Each row below holds a small network's activations on one input, seen along a few directions.
In each table, some parts of the input vary, and every possible input appears once, in random order.
A made-up example of a description, with smaller parts first: one of 2 separate values, together with either a single point or one of 9 places along a line or (one of 4 places along a line, together with one of 5 places around a ring).
Shared parts are said once, and a part with two or three values counts as separate values.

Other details of the inputs shift rows strongly along two fixed directions, in all tables alike. That doesn't count.

Table:
R1: [-8,2,10,0,-21,-21,-6,-4,9,-8,40,-17]
R2: [-14,-7,-23,9,-30,5,-19,-1,-19,33,0,19]
R3: [-6,-7,-19,14,-29,6,-23,0,-1,21,5,35]
R4: [2,0,8,-3,-11,-15,0,1,10,-16,21,-12]
R5: [17,2,7,-24,21,-9,24,-2,10,-20,-20,-40]
R6: [-16,-1,21,10,-14,-6,-11,-1,-8,-11,35,-26]
R7: [-9,-3,-23,15,-24,6,-20,2,-11,20,9,35]
R8: [-11,-5,-7,15,-8,20,-12,7,-15,29,-14,31]
R9: [-7,-3,-1,-3,-11,-13,4,-1,-8,-10,14,-29]
R10: [25,12,-16,-17,29,11,12,4,3,17,-41,27]
R11: [14,6,-1,-8,30,22,7,5,1,17,-52,19]
R12: [28,13,15,-25,30,-12,27,1,19,-22,-12,-24]
R13: [-5,3,9,7,-21,-20,-2,0,1,-13,40,-16]
R14: [-11,-6,8,1,-30,-19,-3,-4,-3,-6,28,-32]
R15: [-18,-11,-8,17,-22,19,-31,0,-10,23,0,25]
R16: [17,11,5,-24,33,-10,23,-1,19,-25,-8,-26]
R17: [-10,-10,20,9,-4,-7,1,0,2,-13,13,-20]
R18: [-1,-3,-25,9,-12,11,-16,3,-3,19,-10,38]
R19: [-11,1,4,2,-18,-20,-4,1,0,-16,41,-16]
R20: [22,5,-18,-20,27,12,7,2,12,14,-44,26]
R21: [10,-4,-7,-3,36,22,9,3,-2,11,-52,19]
R22: [-18,-7,22,16,-14,-13,-2,0,-8,-10,33,-22]
R23: [-8,3,8,0,-19,-22,-3,0,1,-10,42,-16]
R24: [-18,-5,23,12,-20,-10,-10,3,0,-17,28,-22]
R25: [-18,-10,23,13,-20,-7,-5,4,0,-16,29,-22]
R26: [-5,-2,-19,8,-12,15,-6,-14,-13,28,-9,34]
R27: [17,14,5,-24,36,-11,25,0,14,-24,-7,-26]
R28: [-8,-2,6,4,-21,-19,-5,2,4,-20,38,-15]
R29: [30,12,13,-20,31,-11,28,-1,19,-22,-12,-25]
R30: [0,-1,-19,2,-14,7,-16,0,0,30,-8,37]
R31: [-18,1,23,12,-16,-11,-6,4,-8,-12,32,-22]
R32: [-22,-5,-9,21,-19,14,-24,6,-19,21,0,29]
R33: [-22,-13,-9,24,-17,12,-21,3,-19,24,1,29]
R34: [-15,-7,-21,16,-24,12,-13,-13,-17,22,7,32]
R35: [-19,-7,17,11,-14,-4,-13,0,-5,-19,32,-26]
R36: [-8,-7,-23,10,-13,17,-9,-13,-10,21,-12,34]
R37: [20,10,9,-26,31,-11,23,-2,23,-23,-10,-26]
R38: [14,2,-1,-7,30,25,12,7,1,18,-51,19]
R39: [-5,-8,-19,8,-16,16,-9,-15,-5,24,-13,34]
R40: [-4,-3,-16,14,-29,4,-21,0,-3,26,7,35]
R41: [15,3,27,-12,36,-4,27,0,11,-19,-20,-31]
R42: [26,12,7,-18,36,-10,28,1,12,-27,-9,-25]
R43: [-11,-2,5,1,-20,-19,-6,0,5,-18,39,-16]
R44: [-21,-4,19,13,-17,-9,-9,4,-4,-20,29,-22]
R45: [27,11,-17,-12,30,12,12,2,3,17,-41,25]
R46: [14,-1,-25,-17,23,16,9,1,-3,15,-53,10]
R47: [-3,-4,9,8,-23,-19,-6,-2,8,-17,37,-16]
R48: [23,14,8,-23,35,-11,28,4,11,-27,-10,-24]
R49: [26,9,7,-18,34,-10,26,1,17,-29,-12,-25]
R50: [-3,-4,-16,8,-16,15,-8,-15,-7,29,-11,34]
R51: [10,3,21,-12,35,2,27,7,8,-29,-19,-31]
R52: [16,4,-3,-11,32,27,2,1,1,18,-49,16]
R53: [-10,4,7,1,-18,-21,-4,-3,3,-9,42,-18]
R54: [10,2,-7,-5,35,26,12,9,-6,12,-49,19]
R55: [-20,-7,-11,18,-17,19,-29,2,-19,22,3,25]
Each input here is: one of 5 places around a ring, together with either one of 2 separate values or one of 4 places along a line or one of 5 places along a line.
The inputs of R23 and R19 match in every part but the place on the ring of 5. If R10 is changed in the same way as R23 into R19, which row does it become? -> R48
The inputs of R21 and R41 match in every part but the place on the ring of 5. If R46 is changed in the same way as R21 into R41, which row does it become? -> R14
Which other rows agree with R3 in the place on the ring of 5? List them by row number. -> R4, R5, R15, R17, R20, R24, R25, R37, R39, R47
Start at R41 and move only the place on the line of 4, one step at a time. The first step leads to R38. Which rows follow, in order? -> R11, R52
Change only the place on the line of 5 in R16. List by row number the other rows that result. -> R18, R28, R43, R49

Table:
R56: [28,12,-18,-21,20,-2,17,-9,14,4,-22,17]
R57: [26,13,-21,-21,21,-7,15,0,11,3,-19,15]
R58: [-4,-1,19,-4,-1,-15,11,-1,3,-24,15,-44]
R59: [5,4,16,-10,19,-9,20,1,5,-31,6,-40]
R60: [-7,-5,-4,15,-9,12,-14,1,-6,19,-3,30]
R61: [-12,-8,-11,10,-15,13,-8,-6,-12,20,-8,20]
R62: [-26,-10,17,19,-36,-12,-10,-7,-7,-11,50,-23]
R63: [32,13,-10,-28,22,-10,19,0,20,-7,-15,-6]
R64: [-11,-4,-1,11,-11,8,-16,8,-2,9,-1,17]
R65: [7,2,21,-15,21,-10,20,2,9,-29,-3,-42]
R66: [10,5,-8,-12,25,14,12,-1,-5,7,-37,1]
R67: [-7,-6,-6,11,-11,11,-19,5,-7,20,-7,22]
R68: [-25,-7,16,19,-31,-16,-16,2,-7,-14,52,-19]
R69: [-8,-7,-4,16,-11,10,-11,1,-7,16,-2,25]
R70: [-8,-1,-6,10,-5,13,-19,4,-9,18,-5,27]
The inputs of R63 and R56 match in every part but one. If R67 is changed in the same way as R63 into R56, which row does it become? -> R69
What is each input in this table made of? -> one of 3 separate values, together with either a single point or one of 4 places along a line
Which other rows agree with R59 in the choice among 3 separate values? List them by row number. -> R57, R66, R68, R70
Change only the choice among 3 separate values in R59. List by row number the other rows that result. -> R62, R65
